These are the activations of a small neural network, seen along a few directions. Each row is one input.
In each table, some parts of the input vary, and every possible input appears once, in random order.
A made-up example of a description, with smaller parts first: one of 5 places around a ring, together with either a single point or one of 9 places around a ring or (one of 3 separate values, together with one of 6 places along a line).
Shared parts are said once, and a part with two or three values counts as separate values.

Other details of the inputs vary at random and push rows far along two fixed directions, the same in every table; ignore that.

Rows:
row 1: [  23 -100  -51  -47   58  -18   44   19   40  -35   29]
row 2: [-11 -17 -22   8 -12  33  37  86  -1  14  15]
row 3: [ 72  16 -48  34   6  -5  64  60 -31  29   6]
row 4: [-13  17 -40 -33  -9  19  30  87 -15 -10 -11]
row 5: [ 30   3 -56   2 -23  -7  31  74 -13  21 -26]
row 6: [-20 -25   6 -31  35   9 -58 -59  27 -41  -7]
row 7: [ 34 -49 -55 -58  71  25  53  14  13 -85   8]
row 8: [ 14  -1 -48  -6 -14 -20  39  78 -16  20 -18]
row 9: [ 19  20 -37 -11 -22  -8  56  75 -28   5 -12]
row 10: [ 19  19 -38 -11 -23  -9  55  73 -28   3 -11]
row 11: [-21  43  25  35 -51 -32 -46  -5 -15  58 -29]
row 12: [-14 -41   8  10  45  10 -55 -53  21 -30  -4]
row 13: [ 23  10 -20   3 -31   9  79  58 -15  15  18]
row 14: [-30 -42  17   4  51  -2 -48 -48  17 -27   4]
row 15: [-32  61  60  22 -56  25 -23  -9  -6  35   4]
row 16: [-32  65  26  15 -52  20 -62  -1  -9  28 -31]
row 17: [  3 -15  23  -5  37 -27  -9 -82   5 -26   6]
row 18: [-17  -1 -25 -30 -22  32  34  81   5   4  11]
row 19: [  8  69  33  45 -54  -6 -18 -34 -26  34 -23]
row 20: [ -9  69  41  40 -48 -18 -13 -28 -30  37 -16]
row 21: [-18  -8  28 -24  44   0 -28 -67  12 -45   5]
row 22: [-13  79  38  27 -49  22 -38 -17 -20  17 -26]
row 23: [ 16  67  39  72 -30 -28 -20 -18 -34  74   0]
row 24: [  1  60  29  33 -58  -9 -38 -20 -20  37 -30]
row 25: [-21 -22  42 -20  24  14 -21 -65  28 -28  27]
row 26: [-11 -52  19  -5  17 -29 -37 -56  40   5  17]
row 27: [  6  35 -30 -19  -9  22  56  76 -27 -18  -6]
row 28: [  8  70  33  44 -52  -5 -18 -34 -26  35 -23]
row 29: [ 16   3 -23  -8 -36   5  59  72 -10  18  11]
row 30: [ -7 -39  31 -12  14 -17 -22 -67  27 -10  23]
row 31: [ 35 -71 -37 -40  52   0  83   5  19 -46  39]
row 32: [ 30   1 -56   2 -24  -8  31  72 -13  20 -25]
row 33: [ 27 -40  32  27  46 -25  -8 -73  22  16  47]
row 34: [ 22 -88 -64 -32  83  21  29  27  20 -68   8]
row 35: [-34 -53  31   7  31  12 -41 -46  32  -9  25]
row 36: [-37 -26  15 -37  41  -4 -52 -55  23 -38   1]
row 37: [-51  48  47  11 -60  22 -47   6   4  46  -1]
row 38: [ 13 -25   9 -11  25 -19 -34 -75  14 -29  -7]
row 39: [-30 -42  18   3  52  -2 -48 -48  17 -26   4]
Description of these inputs: one of 3 separate values, together with either a single point or (one of 2 separate values, together with one of 6 places around a ring).
Q: Changing only the choice among 3 separate values turns row 24 into row 9. The same change can be made to row 7. Which row results?
A: row 21
Q: Change only the choice among 2 separate values in row 21. List by row number the other rows that result.
A: row 27

Rows:
row 40: [ 12  -6  10  11   8 -12   8 -22   0   7   9]
row 41: [  1  -7   1   4  10   3 -15 -10   2  -3  -3]
row 42: [-9 -8  6  4 11 -3 -9 -8  3 -1  4]
row 43: [ -6  -8  12  -3   1   5  -2 -12   8  -4  10]
row 44: [-4 -6  7  3 13  5 -8 -9  3 -5  8]
row 45: [ 18  -5   0  11   8 -15   0 -21   3   5   1]
row 46: [ 14   4 -37 -23  -9   8  50  65 -11  -7  -3]
row 47: [ 11   1 -41 -19  -5   4  46  66 -12  -7  -6]
row 48: [ -2 -10   1  -6   0  -5 -12 -11  10   2   1]
row 49: [ 14   9 -38 -15  -4  19  50  62 -13 -13  -4]
row 50: [-24  84  33  53 -91  -1 -35  32 -29  77 -29]
row 51: [ -1  -6   1   1   6   7 -10 -13   6  -4  -1]
row 52: [ -3 -11  -2   4   8  -4 -16  -9   3  -1  -6]
row 53: [-10 -11   7  -1   6  -6  -7  -8   6   2   6]
row 54: [ -8 -10  10  -6   2  -2  -4 -11   9   2  10]
row 55: [ -2   3   4  -3  11   3 -11 -12  -1 -12  -3]
row 56: [ -3   1   8 -10   0   3  -5 -15   4 -13  -1]
row 57: [ 15   3   2   3   6 -14   4 -26  -7  -4   1]
row 58: [ -6  -5   8   0   9   8  -3 -13   6  -6  10]
row 59: [ -6  -1   1  -4  11  -5 -13 -14   0 -11  -7]
row 60: [  0  -9   4  -2  -1   2 -10 -12   9  -4   2]
Q: Changing only one part turns row 43 into row 56. The same change can be made to row 40. Which row results?
A: row 57
Q: What is each input in this table made of?
A: one of 3 separate values, together with either a single point or one of 6 places around a ring
Q: Change only the place on the ring of 6 in row 43. List by row number the other rows that result.
A: row 42, row 44, row 53, row 54, row 58

Rows:
row 61: [  9  13 -22  -4   8  11   8  14 -10 -16 -13]
row 62: [  2   6  -2 -16  -4  -1  29  11  -4 -15   1]
row 63: [ -3 -17 -12  -4  -6  14  10  22   8   0   4]
row 64: [  2   8  -4  -4  10  11  23  14 -11 -16   0]
row 65: [  0  -5  -3 -17  -7  12  18  18   8   1  15]
row 66: [-11 -15 -10  -8  -7  -4  15  23   8   5   4]
row 67: [  6   5  -5 -17  -7   9  27   9  -4 -17   1]
row 68: [  5   8  -5  -2   4  18  21  13  -9 -22   0]
row 69: [-17  31  35  11 -17  -4 -18 -25 -14   6  -3]
row 70: [  2 -10 -19  -8  -3 -14   0  25   2   2 -11]
row 71: [  5  -8 -21   5   5   4  -6  26  -2  -5 -12]
row 72: [-24   7  25  11 -29  -1 -29 -19   9  23  -2]
row 73: [ -4  -6  -2 -16  -2   2  21  20   9   1  15]
row 74: [  26  -66   13  -15   73  -28    1 -102   26  -51   30]
row 75: [  6 -10 -21  -9  -8  -4  -2  23   2   1 -11]
row 76: [ 10  11 -21 -18  -5   2  12  10  -6 -10 -12]
row 77: [ -8 -14 -12   5   2  14   7  25   4  -2   4]
row 78: [25 -8 -3 11  2 -7 33  9 -1 18 25]
row 79: [ 10 -10 -21  -3  -4   5  -4  25   1  -2 -12]
row 80: [-11  33  18   3 -18 -13 -28 -29  -5  10 -18]
row 81: [-13  34  18   8 -11 -11 -32 -26 -14  10 -16]
row 82: [-3 -3 -3 -5 12 14 15 23  2  1 14]
row 83: [  8 -53  -2 -37  67  -5 -30 -88  30 -60   4]
row 84: [ 18 -20 -10  17   0 -12  29  11  -1  23  11]
row 85: [-11 -14 -11   3   8   8   9  26   2   4   3]
row 86: [-22  19  36  10 -14  -1 -26 -16  -1  22  12]
row 87: [ 15   8  17  37 -12 -27 -27 -28  -5  38 -10]
row 88: [ 0 -3 -4 -2  5 21 14 24  4 -5 15]
row 89: [-14  19  35  11 -23  15 -27 -21   8  18   8]
row 90: [-16  12  17  17 -13 -17 -44 -12  -5  20 -15]
row 91: [-12 -15 -10  -3   1  -2  11  27  -1   5   6]
row 92: [ 10   5  -4 -11  -3  18  24  10  -4 -20   1]
row 93: [ 20  29  16  30 -11 -23 -16 -42 -11  24  -9]
row 94: [-11  35  16  14  -4  -1 -33 -26 -11   8 -19]
row 95: [  1  -7 -20   3  11  -2  -5  27  -4   1 -13]
Q: What is each input in this table made of?
A: one of 5 places around a ring, together with either a single point or one of 6 places around a ring
Q: Changing only the place on the ring of 5 turns row 72 into row 67. The same change can be made to row 77. Which row results?
A: row 68
Q: Start at row 80 and move only the place on the ring of 6, one step at a time. The first step leads to row 81. Which rows follow, in order?
A: row 94, row 61, row 83, row 76
Q: Change only the place on the ring of 5 in row 92. List by row number the other rows that result.
A: row 63, row 79, row 83, row 89
Q: Change only the place on the ring of 5 in row 78. List by row number the other rows that result.
A: row 74, row 84, row 87, row 93
